These are the activations of a small network on made-up records, seen along a few directions, one row for each record.
Here are examples, each followed by its value of one field, Vab.
The word absent means that the record has no Vab.
The largest differences between rows may come from other fields.
Strong random noise was added to every row along 4 fixed directions; ignore it. To show where, here is one row again and again, with new noise each time:
[ 292 -150  191 -113  531  412  703 -278  138 -326   98  191 -212   11
  419  431  292  222   84  391  426]
[-224 -103  -63  102  167  111    7  -42 -154    8 -118 -421   22   23
  -14  117   91 -200 -234 -102   86]
[-152 -252   18  269  136 -269 -187 -142   13  217  281 -211  220  -11
  -67  129 -140 -190 -294   58   40]
[  22 -117  103  101   56 -245 -208    4  182  179  283  405  102  -10
  114   10 -118   74  201  -25 -172]
[-140 -172   71  123  354  120  201 -283 -134  -67    4 -489   19   20
   74  269  154 -232 -439  131  337]
[  52 -198  148   74  405  115  324 -303   27 -102  157 -133  -16    6
  199  323  139  -45 -231  268  341]

[ 143 -246 -444   70   85  337  435   24   46  -53   -4 -289   84 -132
  -49  482  242  150   64  413  156] : c16
[ -68   13 -216  -66 -285  226 -347  261 -108   74 -116  466   10 -235
  185 -172  101  137  222   -9 -294] : c11
[ -62  -38  114   44  -97 -401 -410  -17   44  221  114  136  278  -36
  -48   71   -8  -48   27 -130 -201] : absent
[-104  111    4  -59   55  274  294  -76  -19 -180 -134 -288  -41   -5
   26   29   -4  -57 -186   23  132] : c6
[-113 -191 -132  154   97  297  321  -68  -92 -192  178 -350   32   72
  -97   42 -200  -17 -497  391  470] : c17
[ -42   -9 -115  -43 -106   72  -14  137   77  -85  -46  144  -76 -140
   79  -62  -63   32   25   57  -40] : c20
[-242  131 -133 -162 -178  417  -51  299 -109 -222 -462  -89  -92   26
  -94 -121   26  107  195 -188 -119] : c3
[-286  170  341   79   55  -72 -236 -428 -239   58   -4  -89  -39   43
  104 -254    0 -282 -631   51  233] : c10
[-182   82   10  -34 -168  297 -157  100  -73   -9 -105  354  -97  -77
  161 -330 -132   13   53   -6   71] : c5
[-233  257  227 -263  -83  491   30 -158 -124 -311 -363  215 -321   12
  235 -455   79   94 -142 -122  176] : c10
[-306  297  490  -50 -159 -303 -417 -293   52  -83  128  240  -27  134
   97 -511 -169 -308 -323 -146   57] : c17
[ -70 -148 -111  147  -26  305  128   18   -3  -82  106  238    0 -111
  132  -14 -125  149  -36  290  192] : c5
[-112 -221   39  297  -16 -162 -283 -137  -55  225  355 -306  320 -133
 -200   60 -266 -296 -532  346  184] : c3
[-109  203  198 -172    9  246 -162 -135 -132  -50 -248  482 -225 -146
  430 -251  212  -79   14   38  130] : c9
[-255   65  -12  104 -153 -284 -253  -90    7   72   88 -308  110   94
 -272 -214 -270 -293 -335 -145 -116] : c19
[  83 -144  -94  -33  -81  392  407  132  191 -204   63  174  -84   39
   -9  -39 -358  437  170  175   96] : c6
[ 109 -115  257    5  129   97   -5 -215   26 -164  286  346   -9 -118
  261   67   28   48 -148  457  285] : c12
[-175  164  165 -122   11  -26  -76  -67  -52 -118 -185  -92 -168  111
  -47 -121  -37  -61 -108 -101   64] : c18
[-112 -175   49  153  -48 -208  -59 -267   85   74  344  -46  142 -112
   19    0 -209 -170 -506  293  176] : c11
[-226  127  488  138  -46 -758 -633 -317   53  290  312  102   64  231
  -86 -455 -407 -372 -265 -216 -211] : c13
[ -69    7    4  -44 -204 -125 -342  -31   85  141   35  427  153  -72
   41  -96  -73  136  114   41 -248] : c10
[  61 -136  377  103  165 -358   -8 -487   41  -13  586  -24  102  130
    9  -43 -333 -163 -446  344  330] : c2
[   6   28 -210    5 -185   84 -300  268  -26  178  -23  123  105 -138
 -130  -73  -90   17  162  -21 -298] : c4
[ -30  269  330 -238   64  -60  207 -205   37 -321   12  -69 -220  260
   55 -183  -61  -96  -39 -155   68] : c2
[  69  281  295 -260  -18  -60   82   13   55  -82 -130  423 -251  133
  110 -181  185   76  358 -319 -117] : absent
[-145  203   72 -112  -85 -149 -120   69  -20  -43  -89 -127  -30   20
   -7 -184  -85 -108   49 -276 -213] : c7
[-215 -136 -444   85 -116  282 -321  321 -223  146 -322 -491  136 -252
  -80    8   92 -172 -191  -12 -170] : c15
[ -60 -128 -355   44 -369  197   36  535  165   56  -10  190  -45  -34
 -175 -178 -486  434  425 -150 -272] : c14
[ -18   46  193 -107  142  236  228 -200   64 -194   30  123  -72 -179
  329   26   67   34 -219  260  300] : c14
[ -93   56 -154 -113  -47  504  -80  101 -267  -40 -381   -5  -86 -290
  250   -6  361 -110 -130  137   93] : c9
[  41 -158 -530  -70 -412  376  -91  748   63   58 -119  201   -5  -74
  -72 -140 -186  302  590 -135 -501] : c8
[ 190 -161 -191 -109  294  546  572  112  126 -283 -101  212 -274  -84
  295  240  137  371  323  316  119] : c15
[  26  -91  -56   90  119   30   17  -22  -18  -17  174   23   25 -102
    8   76 -109   52 -216  308  176] : c18
[-126 -184  -75  147  -72 -318   13 -124   47  253  295 -369  218   85
 -222   90 -241 -108 -252  105   19] : c1
[ 101  285  155 -314  120  407  -19   58 -105 -198 -383  337 -269 -172
  486  -25  525  111  146   52  -56] : c15
[-268 -231  -16  384 -136 -526 -398 -229  -96  393  433 -227  372  -30
 -187  -36 -381 -282 -451   81  -89] : c1
[-121  169  195 -112   46  332   31   68   69 -233 -162  369 -253  117
  210 -276  -17  141  269  -77  -25] : c3
[-294  211  -25 -185  -66  328  182  -30 -221 -206 -401 -486 -144   45
   40 -115  131 -225 -247 -244   44] : c1
[-282  119 -329   33 -319  131 -517  415 -249  193 -278  141  115 -258
   32 -232   12   20  237 -283 -396] : c14
[ -64  185  164 -141 -246    8 -450  202  -51   37  -51  444  -59  -58
  119 -328  -30  -65  199 -115 -206] : c12
[ -41  -70 -482  -73  -50  665  236  413 -225 -152 -408 -265  -96 -133
  -14  104  155   76  132 -110   56] : absent
[  33 -201 -624  -45 -283  411  508  647  119 -198  -81 -217 -112   39
 -266   73 -330  313  435  -90 -232] : c8
[-179 -114  146   53 -280 -155 -332 -104   94   72  216  400   18  -49
   66 -371 -361   75 -224   87    8] : c11
[-167  338  342 -145   73 -178 -283 -249 -185  -22 -177  -13 -175  142
  103 -309   36 -312 -113 -250  -19] : c13
[-283 -109  -60  249 -263   34 -286  141  -44  155  198  173   92  -78
  -89 -339 -415   22 -279  102   47] : c5
[   4  216  185  -85   99   62  484 -194  -37 -276 -193 -438 -326  401
 -159   -7  -24  -52  -52 -151  139] : c19
[-232  253   92  -77  -19 -232 -452 -162 -263   93 -357 -299    6  -92
   97    9  501 -383 -130 -185 -114] : c20
[  21  136  371 -130   -2 -372  143 -137  149  -77  307  102 -154  338
 -179 -223 -314   46  134 -134  -59] : c2
[ -18  293   35 -208  -54  186   38  107  100 -180 -195  201 -187   17
   44 -173    2   90  239 -186 -172] : c4
[ -13  -86 -134  116  -74  113   12   62   -1  -82  184  194   68   -5
   -5  -36 -144  102   69  192   53] : c17
[  32 -119  145   34   42  -28  198  -94  234 -195  337  100  -32   20
   16    1 -288   36 -159  299  253] : c12
[ 183 -317 -272  158  200  193  293  -51  -45  -74  173   -3   61 -256
  134  414   85  121 -103  553  256] : c20
[-120 -188    4  -37 -112  272  307   38   22 -270   89  -86 -171   64
  -38 -211 -321  170 -165  111  225] : c8
[-203   34  169   36  -37    9 -117 -178  -27  -94  -35 -152  -51   77
 -114 -237 -250  -36 -335   -7  128] : c4
[-161  -78   26   74  154  105  -28  -73   -7  -83   -7  -23 -101   11
   57  -62  -40  -45 -134  121   75] : c18
[ 183   88  -51 -176 -150  -18  -25  351  154   49   84  649 -126   21
  115 -210 -267  330  758 -178 -398] : c7
[ 108  150  225  -29  -38 -555  -89  -17  250  125  271  280  -69  225
 -158  -98 -272  118  343 -155 -294] : c13
[  46  -72  -42  133   62   78  193  -72   32   13  162   79   67   -3
   33  122 -149  126   62  178   24] : c6
[ 346  103  198 -174  200 -290  143 -170  177   -4  184  259   11  -12
  238  306  304  175  489  127 -149] : c7
[ -82  120   93 -118   23  417 -144 -171 -187 -146 -207  363  -83 -230
  401  -89  373  -16 -157  229  161] : c16
[   1 -538 -691  437 -142   68  -51  290    6  280  322  -68  358 -368
 -190  302 -275  152  -74  472  -29] : c9
[-267 -216 -227  217  -36  145   80 -144  -45  -20   99 -489  143 -125
 -158   50 -178 -234 -670  285  307] : c16
[-291  339 -310 -188 -206  483   -5  361 -301 -230 -668 -184 -303  162
 -102 -293  118   -4  337 -541 -320] : c19

Here are new rows. What is Vab for each?
[  62  -70  194   33   98  -18  225 -283   74 -102  214 -217   17  120
  -32   58   13 -134 -242  328  351] : c17
[  12  -78  -26 -126  -82  223  413  115   98 -349   54 -118 -223  281
 -181 -159 -420  288  117  -49   71] : c2
[ 299 -151   14    8  253 -140  537 -139  159 -114  316 -160   41   88
   19  340 -143  235    7  379  257] : c7
[ 256 -191 -236   15   16  206  327   87   88  -16  239  382   69 -144
  173  262  -41  364  345  324  -50] : c1
[-116   87  179   38 -101 -226  158 -150  -30   44   14 -340  -73  265
 -135  -66 -189 -110 -115 -183  -29] : c1
[  60   31 -263  -13 -148  -70 -149  343  -46   92   11  207   66  -88
  -11   -4  -93  182  513 -164 -425] : c7
[ 349 -159  -49   -2   91 -112  269   83  366  -18  349  415   45 -102
   92  271  -87  257  312  193  -37] : absent
[  19 -107  -46  139  -49  -58   27   53   90   91  146 -306  131   18
 -249   72 -158  -65  -21  158   57] : c3
[  78   53  -83 -220 -260  189  116  317   61 -140 -146  320 -166   35
   66 -298 -129  236  551 -153 -186] : c8
[-279 -109   16   58   71  474  356 -201 -167 -264 -125 -612  -67   20
  -99  -99 -174  -40 -603  157  463] : c6
[ 207   50  669   69  184 -490 -233 -699  240   28  495  468  100  -31
  260  -22  -46  -47 -254  388  196] : c4
[-352  176  354 -125  -57   61 -308 -262 -210 -188 -321  -17 -219  -28
  223 -386   73 -225 -463  -87  229] : c20
[-231  138 -128   50 -339 -228 -524  203  -55  228 -149  209  102  -91
    9 -313  -86  -11   30 -159 -221] : c9
[  79 -106   28   63  -11  -45    6 -189  101  117  167   70  105  -93
   52   70   71  -50 -128  347  149] : c16
[ 331 -161   -7   33  399  221  546 -280  -39 -208  140   -7    1  -78
  252  533  349   70  -77  420  399] : absent
[-328  299  222 -144 -230  -26 -362  -92  -99    3 -281  247 -120   85
  101 -406   27 -114 -108 -229  -57] : c16
[-121 -120  101  254 -121 -405 -108  -81   97  238  318 -194  136   47
 -185  -46 -420  -48 -230   43   16] : c14
[-134  119   24  -85  120  395 -135 -108 -210  -92 -336 -328  -40  -94
  118  -30  307 -231 -332   72  105] : c4
[-370 -175 -349  295 -134  -28 -410   82 -216  198  -54 -736  287  -30
 -369  -23  -61 -380 -516  -19 -178] : c19
[-107  227   -5 -133    4   54 -159   29 -216   12 -347  -72 -130  102
   -2 -141  151 -224   83 -390 -105] : absent
[  21 -305 -158  117 -258 -103  -67  183  292   32  396  382  208   37
 -195  -34 -461  303  192  265 -118] : c17
